A small network was shown many inputs. Here are its activations along a few directions, one row for each input.
Each table varies a few parts of the input and shows all the possible inputs, shuffled.
A made-up example of a description, with smaller parts first: one of 8 places around a ring, together with either a single point or one of 9 places around a ring or (one of 3 separate values, together with one of 4 places along a line).
Shared parts are said once, and a part with two or three values counts as separate values.

Other details of the inputs shift rows strongly along two fixed directions, in all tables alike. That doesn't count.

A family of inputs:
R1: [ 13  -7 -31 -53  -6   1   0  83 -32   7 -47  49 -12  29]
R2: [ 17  -5 -47 -36  16   1   6  90 -16   4 -58  36   6  19]
R3: [ -2 -17  -3 -22 -34  16   5 -11   5  -7 -18 -31  19  -8]
R4: [  1  21  15  55  37 -29 -15 -16  -5  -4  34  32 -30  -5]
R5: [ -4 -17   5 -20 -43  17   4 -21   4  -6  -9 -35  19  -7]
R6: [ -8  23   4  58  53 -32  -5  -7   9  14  32  16 -22  -3]
R7: [ -4  -8  18 -19 -16  39  14 -65  29  -2  24 -43  29  -5]
R8: [ -9 -19   4 -20 -36  22  14 -17  20  -4 -16 -60  39 -15]
R9: [ -5 -17  10 -19 -45  16   3 -27   6  -7  -5 -39  20  -8]
R10: [ -4  20  21  41  23 -28 -17 -16 -17   2  41  38 -39   0]
R11: [ 17  -3 -40 -30  16   0   4  81 -14   3 -53  32   3  18]
R12: [ -8  20  26  36  19 -29 -16 -17 -18   1  44  41 -42   2]
R13: [ -7 -12   0  -1 -14  13  14 -17  24   7  -8 -56  27 -10]
R14: [ 14  -2 -39 -29  18   1   4  82 -11   6 -51  27   4  18]
R15: [ -3 -16   3 -18 -35  17   4 -19   6  -8 -13 -34  20  -9]
R16: [  6  32  11  27  57  -6  -6 -30   7   5  49  40 -23   4]
R17: [  0  21  13  54  36 -30 -14 -17  -5  -3  35  33 -29  -7]
R18: [-14 -15  29  -5 -46  12   0 -55   7  -6  19 -45  12 -14]
Each input here is: one of 2 separate values, together with either a single point or one of 8 places along a line.
Q: Changing only the choice among 2 separate values turns R15 into R3. The same change can be made to R14. Which row results?
A: R8
Q: Change only the choice among 2 separate values in R17. List by row number the other rows that result.
A: R4

A family of inputs:
R19: [ 24   0 -33 -10  15  17   1  40   1  -3 -39   7  12  12]
R20: [-24  22  60  58  20 -37 -14 -37  -1  -3  71  12 -37 -13]
R21: [  6   2 -15 -29  35  23  15  31  12  13  -8  13   8  26]
R22: [ 17  -7 -21 -32  -5  11  -4  21 -19  -9 -21  44 -11  19]
R23: [-15 -12  20 -13 -25  -5   7  23  -7  -3   2  -6   3   5]
R24: [-12  -7 -12  14  -4  -5  11 -12  16   4  -6 -34  24 -17]
R25: [ 11  -4 -23 -13   0  16   7   7  14  -3 -26 -19  19  -4]
R26: [  7 -16  13 -18 -51  23  -7 -26  -6 -22  -9 -28  15  -8]
R27: [ 21  -1  -5  -6  -6   4 -17  10 -19 -15 -10  38 -14  13]
R28: [ -3  10   7  -5  19  10  12   8  19   8   9 -18  10   3]
R29: [-13 -11  30 -22 -50  12   9 -28   5  -5   6 -45  18 -22]
R30: [  7 -18  -3  -4 -15  41   6 -52  26 -10  -4 -45  34   1]
R31: [-11 -10  21  -1  -6  32  16 -73  34   4  32 -53  27 -10]
R32: [-22  -4  31  10  -4   3  15 -31  31   5  23 -64  25 -15]
R33: [  9 -10 -26 -55 -22  20   6  15 -17  -2 -28  25   7  11]
R34: [-10 -11  35 -36 -44  27  10 -38  11  -4  20 -37  19  -2]
R35: [  5   3   1 -47  -4  10   5  57 -16   2 -16  25  -4  17]
R36: [  1  37  -6  50  61 -29  -9 -13   2   9  35  36 -26 -10]
R37: [  7   7 -20 -19  25  12  10  24   9  16 -10   9  11  12]
R38: [-17 -17  15 -17 -54   3   2 -35  -2 -11  -2 -43  20 -26]
R39: [ 10   5  -7 -10  -6  -5 -12  16 -21 -12  -9  31 -17   1]
R40: [  8   5 -16 -30 -11   2  -4  11 -18   0 -12  32  -2   4]
R41: [ -4  -8   2 -38 -50  17   4 -21  -6  -8  -9 -26  20 -18]
R42: [ 15 -15 -34   7   9   0   4  51   1  -4 -46   2  16  13]
R43: [ -1  17  11  48  28 -41 -27   4 -24 -12  25  51 -47  -6]
R44: [ -3  26   8  28  18 -34 -15  -1 -22  -2  20  44 -32 -13]
R45: [-10  10  33  -1  -5  -8  -1   7  -5   0  18   5 -14  -2]
R46: [  6  -8  14  20 -16 -14 -19  -3 -16 -20   0   8 -15  -5]
R47: [  7   3  -2 -34  -6   7   1  22 -12   4  -4  28  -4   9]
R48: [  8  21 -12  42  50 -26  -8  14   2   1   2  27 -21  -5]
R49: [-10  -4  -2  -5 -20  12  14 -35  24   2  -7 -60  34 -28]
R50: [ -1  13  43  61   1 -25 -27 -53 -11 -24  44  10 -32 -17]
R51: [ 11   3 -39 -22  28  15  10  17   5  10 -20  21  10  13]
R52: [-20   7  32  42   2 -30  -7 -15 -11  -1  42  17 -27 -11]
R53: [ 17   2 -31  -8  21  11   2  16   9   2 -22  12  10   9]
R54: [-28  14  27  84  16 -43 -11 -90   4  59  74 -34 -52  18]
R55: [ -4  12   8  12  18 -31 -11  36 -25   4   9  47 -33   2]
R56: [-42 -26  33   6 -87  -4 -17 -84 -16  41  35 -57 -37  17]
R57: [ 20  -4 -24 -37 -12   8  -6  36 -18  -8 -33  39  -4  15]
R58: [  8   2 -11 -42  -9   7   3  52 -20   4 -22  31  -5  10]
R59: [  4 -14 -17  -7 -17 -15  -8  43 -23 -13 -29  28 -10   7]
R60: [ -4  -8  -1 -26 -18  30  19 -13  26   8  -9 -55  36 -11]
R61: [ 10 -14  -1  -1 -21  33   3 -48  26 -13  -5 -51  35  -5]
R62: [  5 -24  16 -20 -50  34  -3 -56   1 -21   3 -25  16   1]
R63: [  4 -13   5   7 -22  20   4 -33  24 -14 -15 -62  33 -16]
R64: [  2  35  23  38  69 -29 -16   8 -21   6  60  95 -65  25]
R65: [  9   4 -18 -36  27  21  13  47  11  15 -19   9  13  23]
R66: [  4  13 -19   1  25   3   3 -13  11   8   4   5   9  -4]
R67: [ -4  -1   1 -20   5  12  18  25  17  10 -16 -32  21   1]
R68: [  6   5 -22 -23  20   6  15  54   2  15 -33   0  11   4]
R69: [ 14  -4 -19 -28 -14  -5  -7  48 -26 -11 -41  28  -9   5]
R70: [-28  16  48  81   0 -46 -18 -82  -5 -11  79   2 -30 -32]
R71: [ -9  13  -4  45  45 -32   2  22   5  14  17  20 -14  -1]
R72: [  2  -4 -26 -17  18  -2  13  58   3  14 -35   0  13   5]
R73: [  3 -16  -6 -11 -12  35  11 -51  29  -6  -3 -43  31  -4]
R74: [  7  15   2   0  30 -10  -7   9 -21   4  24  63 -34  16]
R75: [ 11  -7 -35  -9  15  -3   4  50   2   0 -46   2  12   4]
R76: [ -9  24   4  61  51 -38  -8 -18   7   7  32  14 -19 -19]
R77: [-12 -13  -2 -11  -3   5  20  28  17  10 -14 -34  26   3]
R78: [ -4 -31  13  -2 -59   7  -5 -16  -3 -24 -15 -35  17  -7]
R79: [ 14  -7 -21  12  16  -1  -3  34   4  -6 -34  -3   9   5]
R80: [  4   5 -22  40  39 -28  -4  33   1   1  -9  27 -12   3]
Q: Changing only one part turns R77 into R23. The same change can be made to R61. Which row results?
A: R27
Q: Changing only one part turns R24 into R70. The same change can be made to R19. Which row results?
A: R26
Q: Describe the family of inputs behind these rows.
A: one of 2 separate values, together with either a single point or (one of 5 places along a line, together with one of 6 places along a line)
Q: Change only the choice among 2 separate values in R73. List by row number the other rows that result.
A: R22
Q: Change only the place on the line of 5 in R60. List by row number the other rows that result.
A: R19, R25, R28, R36
Q: Change only the place on the line of 6 in R29. List by row number the other rows that result.
A: R47, R52, R55, R58, R74

A family of inputs:
R81: [ 14   8 -12  -5  16 -15  -2  13 -12 -16 -12  25  -4  -9]
R82: [ -8 -18   3 -40 -43  16   1  -9  -6   0 -25 -34   4  -4]
R83: [ -24    3   53   40  -39  -11  -11 -106   27  -24   49  -76   19  -51]
R84: [ 14  16 -11  33  27 -29  -6  37  -7   3 -12  10 -10   4]
R85: [  9  20   0  13  25  -5 -18  -3 -22   8  15  42 -36   7]
R86: [  8 -15 -17 -34 -14  11  10  12  12 -15 -45 -27  30   2]
R87: [17 -4 -8  8 14 10 -7 22 -6 -8 -3 29 -1 20]
R88: [ -2 -10  19  -2 -45  35  -2 -46   7 -22  16 -31  21 -16]
R89: [ 25  20 -21   6  27   4  -7  15   5  -5 -15  17   5   6]
R90: [ -4   1 -10  19  19  -6  10  40   0  19 -15  -9   0   3]
R91: [ 5 19  4 -4 16 11  0  0  8 11 22 10  5 16]
R92: [ 9 22 -2  3 40 -6 -2 23 -4 14 19 40 -9 25]
R93: [ 11   4  -8   6  35 -12  -8  15 -12   8   1  35 -34  24]
R94: [  2 -26   4 -30 -43  29   8  -7  -3 -20 -18 -15  25  -4]
R95: [  3   6  -5  12  16 -17  -6   5   7 -12 -10  -4   0  -1]
R96: [ -8 -12  -1 -58 -32  13  18  18   0   1 -22 -11  20   3]
R97: [  4   3 -36  24   2 -26  -3 -19   2   5   0  11   2  -7]
R98: [  1  17   3  15  22 -23   4  42  -9  21   8  17 -15  19]
R99: [-15 -22  -7 -24 -13  19  16   5  19   2 -24 -48  27  -6]
R100: [ 10  16 -10   9  28 -28  -8  20 -10 -15  -8  42 -20  -7]
R101: [  6   1  -1  14  21 -15  -9  22 -26 -17   7  55 -24   7]
R102: [  6   3   7  44  10 -21  -7  30 -11   1   6  18 -19  13]
R103: [-14 -29  32   8 -40  16   6 -57  24 -24  16 -52  21  -8]
R104: [ 15  13  -2  34  30   3 -14  11  -4  -8  19  41 -19  18]
R105: [-25 -20 -17  10 -30   7  17 -57  21  16   8 -51  30 -21]
R106: [ -3  -9   8  22   5 -10  -8   6   0 -15   9   7 -12   9]
R107: [  8  32  -1  -3  25  -4  -5  18  -9  11  26  47 -18   9]
R108: [  5 -13 -22 -25  14  23  18  30   9   8 -30  -5  21   8]
R109: [ 12   3   0   4  11   9 -11 -12   0  11   6   5 -14  15]
R110: [-14  17  40  43  30 -23   2 -56  13   2  71   2 -18   1]
R111: [  3 -34   1 -23 -32  24  11  -4   9 -18 -19 -27  27   9]
R112: [ -2 -16 -16 -21  16  15  17  21   8   4 -23 -10  17   5]
R113: [-13 -17 -15 -35 -25  16   9  31   3   6 -33 -28  23 -18]
R114: [  3   5  -6  10  27 -17 -13  22  -9  10  -3  27 -37  21]
R115: [ 10 -17  -9 -28 -17  13  11 -11  16 -14 -30 -37  35  -4]
R116: [ -4   4   7  25  13 -23 -15  20 -22 -16  11  44 -27   1]
R117: [ 16  19 -10  15  31   3 -17   9  -5  13   7  35 -31  23]
R118: [ -7  -7  17  -5 -36  -3   0 -47  16 -23   2 -49  21 -34]
R119: [-14  15  33  63  36   1  -1 -71  24   4  61 -19  -5 -19]
R120: [ 22  24 -13  12  31 -13 -12  15 -11  -9  -1  43 -12  -7]
R121: [  5   4   6  30   0 -24 -11  39 -27  -1  -2  33 -17   0]
R122: [  9   5  -5 -13   6   1  -7   6 -18   7  -7  30 -23   8]
R123: [-13   2   1   5  15  -6   7   0   2  -1   4  10 -10 -17]
R124: [ 18 -10 -17 -32 -11  19  11   8  13 -10 -41 -22  36   3]
R125: [ -2 -20   0 -45 -37  22   7 -17  -9  -3 -22 -29   7  -1]
R126: [ -6   5   9  -7  15 -10   7   6   7   5  13  10  -4  16]
R127: [ -8  -6  13  16 -13 -11 -16   8 -13 -12   7  11  -7  -7]
R128: [-14  12  15  -5  -6 -17  -4   8  -4  10  17   7  -6  -4]
R129: [  5  23  31  61  26 -12 -13 -76  21 -13  49 -15  -1 -19]
R130: [  2   7  -4  15  24 -17 -17  23 -10  15  -1  20 -34  19]
R131: [-13   7 -20   6  -2 -19   6 -15  -4  23  22  17   0  12]
R132: [  8  18   0   0  39 -12   3  24  -2  12  16  43 -13  25]
R133: [ -5   7  -4 -10  14 -12  -1  39   0  14   1  11  -5  20]
R134: [  4  25  -9  22  40   3  -5  10  -2   6  18  37 -19 -11]
R135: [ -3  -2 -38   8  -1 -17  -7  -4 -20  26  -9  24 -19  19]
R136: [ -2  11   5 -16  14 -11   7  12 -12   4  15  31 -11   6]
R137: [-12 -20 -16 -26 -11  20  12  30  13   8 -34 -42  29  -1]
R138: [ -3 -19  -8 -51 -35  19   5   7 -10   0 -38 -15   3   5]
R139: [  4  13   2  18   4 -21 -11  26 -27  20  -6  23 -33   5]
R140: [ 23  31 -17  14  30  -8 -14  15  -8 -10   2  42 -14  -7]
R141: [ -8 -13  -4 -46 -23  13  16  23  11   5 -21 -30  22  16]
R142: [ -5 -16 -20 -26  11  14  16  33   9   4 -34 -10  15   6]
R143: [ -1 -12  -9 -33 -21  35  15  -5  11   1 -16 -30  29 -20]
R144: [ 11  -4 -17 -49 -33  39   0   6  -9   3 -29 -13   8   6]
R145: [  9 -20 -10 -36 -37  34   3  16 -10 -17 -28  -2  26   2]
R146: [ 13 -21  -7 -16  -9  17   4  20   3 -11 -20   9  14  17]
R147: [  0 -17  17 -12 -27  23   4 -52  17   4   5 -45   9   3]
R148: [  5   2  -2  15   0 -10  -4  23  -9  20 -12  -4 -22  17]
R149: [-36  -3  50  42 -20  -4   1 -99  30  -9  59 -64   4 -49]
R150: [ -4  -5   2 -39 -43   5  17  35  -6  16 -25 -25  22   0]
R151: [  5   5  -5   8  30 -15  -9  16  -8   8  -3  33 -37  23]
R152: [ -1 -10 -13 -36 -25   6  -9  31 -19  11 -36  -2  -7   5]
R153: [  4  -9 -22 -35   0  19  15  30   0   5 -28   7  13  -8]
R154: [  0  -9 -13 -23  -8  42  16  -3  22   5 -20 -39  34  -3]
R155: [ -3   1  20  18 -36 -11  -1 -29   7  -8   1 -47  21 -31]
R156: [-20   1  45  48  -5 -16 -12 -65   0 -25  52   2 -17 -19]
R157: [ -9 -11  -2 -55 -35   9  14  23  -1   3 -21 -17  19   1]
R158: [  5  28   8   5  27 -10  -3   7 -10  10  32  45 -19   5]
R159: [  5  -1  -8 -52 -13  13  15  28  -6   8 -15  14  14   8]
R160: [-21  -8  22  12 -36   7  14 -29  12   8   7 -61  23 -34]
R161: [  2  19  32  45   9 -20  -9 -74  13 -18  47  -5  -8 -33]
R162: [ -2 -11 -34  21  -7 -17  -8   7 -17   7  -6  36  -4  14]
R163: [-17  -3  41  62  -2 -18 -19 -51  13 -13  52 -19 -13 -10]
R164: [-11  16  34  63  15 -30 -17 -62  20 -12  45 -31  -6 -23]
R165: [ -3 -13 -17 -30   2  12  14  22  -3   1 -22   2  11 -11]
Q: Describe the family of inputs behind these rows.
A: one of 5 separate values, together with either a single point or (one of 2 separate values, together with one of 8 places along a line)
Q: Changing only the choice among 5 separate values turns R149 into R157. The same change can be made to R113. Which row results?
A: R128
Q: Changing only the choice among 5 separate values turns R151 into R103. The same change can be made to R148. Which row results?
A: R102
Q: Change only the place on the line of 8 in R92. List by row number the other rows that result.
A: R91, R98, R110, R126, R132, R133, R141
Q: Change only the choice among 2 separate values in R106. List by row number the other rows that result.
A: R116
Q: A walk changes only the place on the line of 8. It starts at R90 and steps to R137. List the rest of the walk in order.
A: R99, R142, R112, R108, R119, R154
Q: Change only the choice among 5 separate values in R94. List by row number the other rows that result.
A: R122, R153, R159, R161
Q: Change only the choice among 2 separate values in R134. List by row number the other rows that result.
A: R154
Q: Change only the choice among 5 separate values in R162. List by row number the other rows that result.
A: R97, R105, R131, R135
